Each row below holds a small network's activations on one input, seen along a few directions.
Each table varies a few parts of the input and shows all the possible inputs, shuffled.
Descriptions start from the smaller parts, as in this example, which fits no table here: one of 2 separate values, together with either a single point or one of 11 places along a line or (one of 6 places along a line, together with one of 8 places around a ring).
Shared parts are said once, and a part with two or three values counts as separate values.
In the rows, zero is written as 128.

Other details of the inputs shift rows strongly along two fixed directions, in all tables alike. That doesn't count.

Rows:
R1: [162 145 136 114 138 117 139 127 159  86  86 161]
R2: [148 155 109 104 122 116 149 126 159  99 109 177]
R3: [ 99  96 133 154 129 133 113 162 108 150 172 112]
R4: [169 170 108 134 123 139 138 128 157 109  95 144]
R5: [ 93 104 148 142 129 130 117 150  93 152 166 108]
R6: [150 162 101 154 197 108 147 148  97 141 153 138]
R7: [123 109 141 102  59 162 115 100 143 126 123  96]
R8: [144 176 102 118 129 117 116 140 163 108  88 138]
R9: [174 152 128 122 132 121 143 108 148  75 106 157]
R10: [153 148 128 114 148 114 128 122 165  83  80 160]
R11: [139 136  93 115 209 100 130 135 106 172 121 137]
R12: [107  92 148 136 139 144 125 121  92 160 158  98]
R13: [ 75 104 141 143 148 130 110 151 104 148 152 102]
R14: [157 180 127 112 119 115 139 103 145 129  96 139]
R15: [169 174 108  97 120 131 136  97 126 123 103 136]
R16: [ 99  97 138 109  61 151 126 127 170  93 125 135]
R17: [147 149 109 119 196 107 142 137  87 174 133 148]
R18: [146 170 101 127 131 134 117 137 164 109  80 150]
R19: [160 187 119 107 117 124 138 102 125 111 105 134]
R20: [102  91 147 131 131 137 113 132  86 165 156 111]
R21: [111 108 141  95  57 157 105 114 144 129 112 104]
R22: [119  85 122 129 134 140 119 118  89 161 172 103]
R23: [135 180 116 100 131 118 122 117 145 118  80 136]
R24: [116 125 152 119  58 151 116 116 145 108 129  93]
R25: [145 133 101 160 199  90 168 131  94 121 137 156]
R26: [118  78 129 127 136 138 124 123 103 168 164  98]
R27: [109 120 152 106  49 150 104 116 135 119 123 107]
R28: [ 85 102 149 141 136 132 121 154 100 150 156 102]
R29: [ 85  90 129 128 147 139 108 132 104 164 147 104]
R30: [109 116 138 123  55 151 102 143 162 108 122 103]
R31: [168 147 135 115 129 115 135 123 154  86  95 167]
R32: [ 95  70 134 158 130 115 134 146 104 129 156 131]
R33: [176 149 134 122 140 118 150 113 159  82  96 155]
R34: [127  90 165 135  70 145 118 108 170  90 126 128]
R35: [142 160 121 135 203 108 157 133  90 158 137 131]
R36: [136 134 107 141 208 106 176 141 117 134 150 164]
R37: [122 125 100 152 213  85 151 147 109 130 117 157]
R38: [125 118 145 109  58 159 107  92 124 115 127 102]
R39: [131  99 135 104  54 146 106  97 155 141 125 106]
R40: [113  79 128 122 128 131 111 134  97 173 162 112]
R41: [124 159 115 142 217  98 128 156 107 145 128 137]
R42: [ 95  84 128 147 137 139 146 131 110 121 184 133]
R43: [148 161 123 147 208 102 149 145 102 143 144 131]
R44: [120 110 144 108  55 154 111  97 150 137 124 105]
R45: [111 110 152  99  57 156 102 111 140 123 107 104]
R46: [ 95 104 151 155 134 128 125 136 105 159 170 103]
R47: [121 117 139 130  56 155 112 129 160 105 135  95]
R48: [ 73  79 126 140 154 131 130 147 126 131 163 137]
R49: [146 179 124  98 123 119 134 123 138 122  84 138]
R50: [104  92 150 143 136 136 121 118  98 171 159 107]
R51: [ 90  99 150 147 142 131 114 158 106 144 161 102]
R52: [119 110 136 134  51 165  99 136 155 111 123 121]
R53: [166 186 120 117 122 120 129 114 137  96 112 133]
R54: [164 177 113 129 119 116 133 126 165 119 104 142]
R55: [160 147 111 129 124 105 159 113 152  88  90 152]
R56: [150 155 113 116 125 116 157 111 172 105 111 172]
R57: [166 170 111 139 121 132 133 124 164 120  96 153]
R58: [ 87  93 139 131 147 137 105 131  99 159 141 104]
R59: [133 125 107 152 204  86 164 153 104 133 120 160]
R60: [107  77 129 120 134 133 115 137 104 172 152 105]
R61: [101 112 142 148 132 136 125 134  86 140 176  99]
R62: [141 127 111 165 201  84 167 134 112 140 131 162]
R63: [161 182 129 122 123 112 129 116 156 114 104 139]
R64: [159 181 125 110 120 113 122 130 143 108 101 144]
R65: [126 118 130 142  53 172 107 121 146  98 132 112]
R66: [ 96  90 132 164 139 150 118 165 113 150 154 118]
Description of these inputs: one of 6 places along a line, together with either one of 3 separate values or one of 8 places along a line.
Changing only the place on the line of 6 turns R59 into R55. The same change can be made to R30. Which row results? -> R47
Changing only the place on the line of 6 turns R40 into R39. The same change can be made to R31. Which row results? -> R34
Change only the choice among 3 separate values in R62. List by row number the other rows that result. -> R34, R56
A walk changes only the place on the line of 8. It starts at R60 and steps to R21. List the rest of the walk in order. -> R45, R49, R28, R51, R30, R66
